A small network was trained on invented records. Each row is its activation on one of them, seen along a few directions.
After each row come some of the record's fields: W, C, F, G.
Not every record has every field; a missing one is written missing.
The largest differences between rows may come from other fields.
In the rows, zero is written as 500.
Strong random noise was added to every row along 3 fixed directions; ignore it. To show where, here is one row again and again, with new noise each time:
[699 584 419 514 442 437 379 664 518 514 473 469 531 503 629 463 568 503
 489 617 497 581 368 377]
[646 542 325 615 420 386 527 634 747 555 459 529 667 474 656 523 478 588
 517 700 601 487 336 263]
[567 506 653 298 535 529 342 540 391 400 451 396 336 515 505 420 506 383
 554 519 293 543 459 565]
[440 443 585 483 571 472 529 418 637 453 448 485 433 536 497 506 416 387
 511 633 357 429 350 426]
[470 440 505 490 514 444 581 473 751 473 435 501 542 486 543 521 374 494
 570 660 450 396 381 373]

[492 516 414 491 464 494 536 486 388 605 519 535 525 446 469 503 507 511
 544 361 542 465 507 613] | W=w1, C=c2, F=f2, G=g1
[634 554 556 283 479 491 428 635 519 384 414 446 461 512 515 450 498 531
 566 509 469 540 638 524] | W=missing, C=c1, F=f1, G=missing
[628 657 220 748 404 462 587 510 416 688 493 626 651 512 504 566 678 448
 397 551 624 571 268 346] | W=w1, C=c2, F=f2, G=g1
[518 541 478 593 414 529 504 552 528 596 565 568 549 482 516 511 481 477
 477 421 601 494 289 516] | W=missing, C=c2, F=f2, G=g1
[465 555 608 465 522 595 418 399 335 507 514 467 308 586 402 513 635 293
 384 505 362 566 374 600] | W=w3, C=c1, F=f1, G=missing
[439 486 476 587 467 582 621 373 589 585 459 593 553 466 437 607 483 431
 451 524 549 461 325 473] | W=missing, C=c1, F=f2, G=g2
[475 558 644 488 533 545 367 348 343 456 553 468 291 612 446 473 551 268
 374 512 288 561 310 572] | W=w2, C=c2, F=f1, G=g2
[327 454 619 662 568 465 382 381 470 520 660 562 290 592 531 492 502 306
 314 498 353 489 281 499] | W=missing, C=c2, F=f3, G=g1
[259 450 566 662 563 560 706 238 477 574 451 577 502 498 310 575 525 300
 428 441 425 396 277 468] | W=missing, C=c2, F=f2, G=missing
[362 473 504 652 541 465 481 361 623 515 571 545 403 626 572 545 473 416
 340 600 425 432 292 433] | W=w2, C=c1, F=f1, G=g1
[688 581 423 415 359 528 384 694 464 500 528 439 545 389 583 447 510 606
 601 457 635 584 509 594] | W=w3, C=c2, F=f2, G=g1
[635 551 478 417 501 467 364 583 426 457 493 484 453 552 551 432 563 510
 450 618 502 615 502 449] | W=w2, C=c1, F=f1, G=g1
[466 490 398 545 435 577 720 464 665 538 332 555 678 413 397 536 510 546
 544 525 549 399 362 405] | W=missing, C=c1, F=f2, G=missing
[637 564 384 493 396 466 471 637 553 546 565 519 563 467 589 500 568 628
 473 567 647 547 529 469] | W=w3, C=c1, F=f1, G=g1
[650 642 334 787 420 440 435 635 397 643 512 562 577 528 517 511 699 411
 337 508 668 580 247 373] | W=missing, C=c2, F=f2, G=missing
[386 371 430 669 639 380 592 371 744 546 566 572 581 520 518 643 427 533
 435 597 617 423 550 430] | W=missing, C=c1, F=f2, G=g2
[372 466 507 586 505 533 489 423 474 582 603 527 472 434 419 561 466 409
 449 387 544 435 346 535] | W=missing, C=c2, F=f2, G=g1
[528 576 610 359 394 612 440 526 331 517 503 396 456 444 431 452 538 448
 521 402 412 524 440 548] | W=missing, C=c2, F=f1, G=missing
[489 474 548 444 575 535 477 414 272 533 477 518 431 465 344 535 594 409
 422 400 463 532 570 600] | W=missing, C=c1, F=f2, G=g2
[425 406 380 533 520 483 654 494 559 558 517 528 651 420 446 575 497 641
 515 396 655 417 648 498] | W=missing, C=c1, F=f2, G=missing
[290 299 539 393 687 459 604 301 566 472 550 519 437 500 427 568 333 513
 574 397 449 398 750 625] | W=w1, C=c1, F=f2, G=g1
[518 498 504 371 396 513 505 610 453 466 462 445 498 430 496 455 471 481
 566 411 498 489 565 526] | W=missing, C=c2, F=f1, G=g1
[360 417 564 537 569 510 602 376 493 507 536 511 523 428 397 550 453 482
 513 419 518 419 507 512] | W=missing, C=c2, F=f2, G=missing
[703 575 264 618 607 347 449 568 226 586 543 506 614 561 484 520 775 593
 377 451 656 683 792 475] | W=w1, C=c1, F=f2, G=missing
[590 506 477 430 498 439 549 559 600 399 451 510 664 468 498 500 472 586
 637 636 548 493 638 408] | W=missing, C=c2, F=f2, G=missing
[565 539 509 508 383 482 455 595 606 517 536 511 510 441 621 474 407 524
 482 509 546 536 390 431] | W=missing, C=c2, F=f1, G=g1
[672 595 329 702 533 366 526 601 469 587 494 520 593 590 552 535 602 516
 298 614 639 649 451 348] | W=missing, C=c1, F=f1, G=g1
[311 367 594 455 651 495 547 327 521 431 585 455 452 495 441 480 417 515
 573 466 460 422 685 583] | W=w2, C=c2, F=f2, G=missing
[457 447 642 504 589 552 492 419 447 394 474 486 401 545 451 486 511 369
 479 482 386 490 427 474] | W=missing, C=c2, F=f2, G=missing
[605 573 430 430 358 621 493 566 350 519 492 499 573 458 448 455 615 483
 549 410 535 523 416 547] | W=w3, C=c2, F=f2, G=missing
[551 514 406 603 558 374 585 460 501 537 529 481 556 528 505 500 580 505
 460 561 554 524 666 381] | W=w1, C=c2, F=f1, G=missing
[381 437 574 235 503 546 710 416 557 447 358 479 555 386 309 573 335 601
 725 436 520 372 717 639] | W=missing, C=c1, F=f2, G=missing
[390 448 449 672 604 495 544 375 542 573 562 540 454 537 465 562 492 442
 350 504 512 471 389 560] | W=w3, C=c1, F=f2, G=g1
[479 524 475 609 570 470 536 447 523 482 455 551 583 538 502 523 537 446
 488 590 499 522 534 389] | W=missing, C=c2, F=f2, G=missing
[584 501 395 499 474 440 353 691 541 490 583 435 467 519 692 505 474 661
 499 480 614 578 724 476] | W=w3, C=c1, F=f3, G=missing
[666 667 344 645 500 477 323 614 224 589 644 481 419 571 536 516 742 414
 203 438 544 718 443 480] | W=missing, C=c1, F=f1, G=g1
[609 556 472 486 514 447 341 632 356 457 621 450 505 554 644 429 582 554
 467 483 527 578 637 473] | W=missing, C=c2, F=f1, G=missing
[706 668 399 460 311 571 401 692 282 572 485 493 585 422 562 449 598 528
 515 313 570 618 388 569] | W=missing, C=c2, F=f2, G=g1
[372 454 500 530 531 492 730 360 654 510 504 545 574 511 395 546 451 554
 504 544 526 425 585 521] | W=w3, C=c1, F=f3, G=missing
[456 471 472 464 584 492 526 425 425 530 541 483 472 441 389 520 513 490
 578 427 519 466 611 562] | W=w1, C=c2, F=f2, G=missing
[463 425 516 540 571 442 414 576 561 519 618 425 385 559 646 493 466 556
 433 513 559 504 594 527] | W=w3, C=c1, F=f1, G=missing
[460 529 450 588 508 477 620 498 563 557 457 588 648 534 503 496 479 566
 513 535 595 456 535 420] | W=missing, C=c1, F=f2, G=missing

Which values does each new row have?
[641 631 375 526 466 556 552 545 319 616 404 523 629 450 406 514 689 519
 450 384 590 599 549 515] | W=missing, C=c1, F=f2, G=missing
[554 566 536 616 522 602 496 407 344 455 438 532 418 613 387 471 678 233
 366 579 377 565 212 447] | W=w3, C=c2, F=f2, G=missing
[569 508 587 267 454 553 554 523 577 409 392 461 498 409 456 489 414 554
 602 526 467 454 626 557] | W=missing, C=c1, F=f1, G=g2
[398 507 547 530 648 494 484 357 326 517 533 519 389 575 330 561 569 393
 376 474 450 560 507 547] | W=missing, C=c1, F=f2, G=missing
[646 570 506 553 585 407 376 573 451 388 503 505 378 674 579 405 601 440
 329 700 431 629 507 383] | W=w2, C=c1, F=f1, G=g1
[480 486 438 506 419 584 391 579 436 587 569 490 480 420 532 538 553 501
 463 350 587 504 418 593] | W=missing, C=c1, F=f2, G=g1
[441 458 208 710 513 392 672 448 645 695 583 621 735 480 529 605 487 617
 434 461 694 469 529 415] | W=w1, C=c1, F=f2, G=g1
[669 577 436 623 492 458 542 538 420 565 387 504 543 581 480 453 609 471
 481 588 495 580 524 375] | W=w1, C=c2, F=f3, G=missing
[488 501 409 681 575 373 557 416 512 610 493 558 523 590 479 517 600 420
 324 560 531 483 481 416] | W=w1, C=c1, F=f1, G=g2
[396 453 592 565 625 453 699 379 743 400 409 536 533 587 510 481 346 444
 506 724 417 331 411 344] | W=missing, C=c2, F=f1, G=missing
[531 404 440 405 468 452 507 635 615 476 550 403 576 486 632 479 445 720
 555 521 628 459 754 482] | W=w3, C=c1, F=f1, G=missing
[681 562 493 390 498 485 388 660 408 354 444 465 558 520 581 407 551 551
 589 559 466 622 644 441] | W=missing, C=c2, F=f2, G=missing
[562 564 607 318 423 605 282 614 383 456 536 434 377 473 591 397 513 459
 542 480 398 510 363 564] | W=missing, C=c2, F=f1, G=g1
[528 499 419 502 500 480 501 596 461 528 517 496 500 467 556 493 522 651
 526 472 623 512 578 562] | W=w3, C=c1, F=f2, G=g1
[582 636 395 669 292 540 431 638 634 612 559 534 567 436 644 495 460 571
 463 506 631 516 206 406] | W=missing, C=c2, F=f3, G=g1
[506 448 512 374 464 513 399 629 492 458 619 444 561 417 597 450 448 688
 663 354 592 462 677 575] | W=missing, C=c2, F=f2, G=missing
[477 536 475 582 473 567 464 505 403 541 520 520 443 469 490 554 555 344
 435 412 445 498 271 534] | W=missing, C=c2, F=f2, G=g1
[664 587 440 511 431 524 392 619 399 510 442 518 531 532 469 487 647 542
 450 512 498 564 528 450] | W=missing, C=c1, F=f3, G=missing
[527 486 484 645 651 395 334 504 448 500 658 506 368 635 610 512 543 480
 348 540 523 640 490 503] | W=w2, C=c1, F=f2, G=g1
[338 467 447 730 581 510 717 328 669 592 514 575 526 503 472 584 417 455
 470 575 593 392 384 443] | W=w3, C=c2, F=f2, G=missing
[357 395 535 563 561 505 573 414 649 499 509 519 511 453 451 537 394 438
 507 463 506 422 411 465] | W=missing, C=c2, F=f2, G=g1
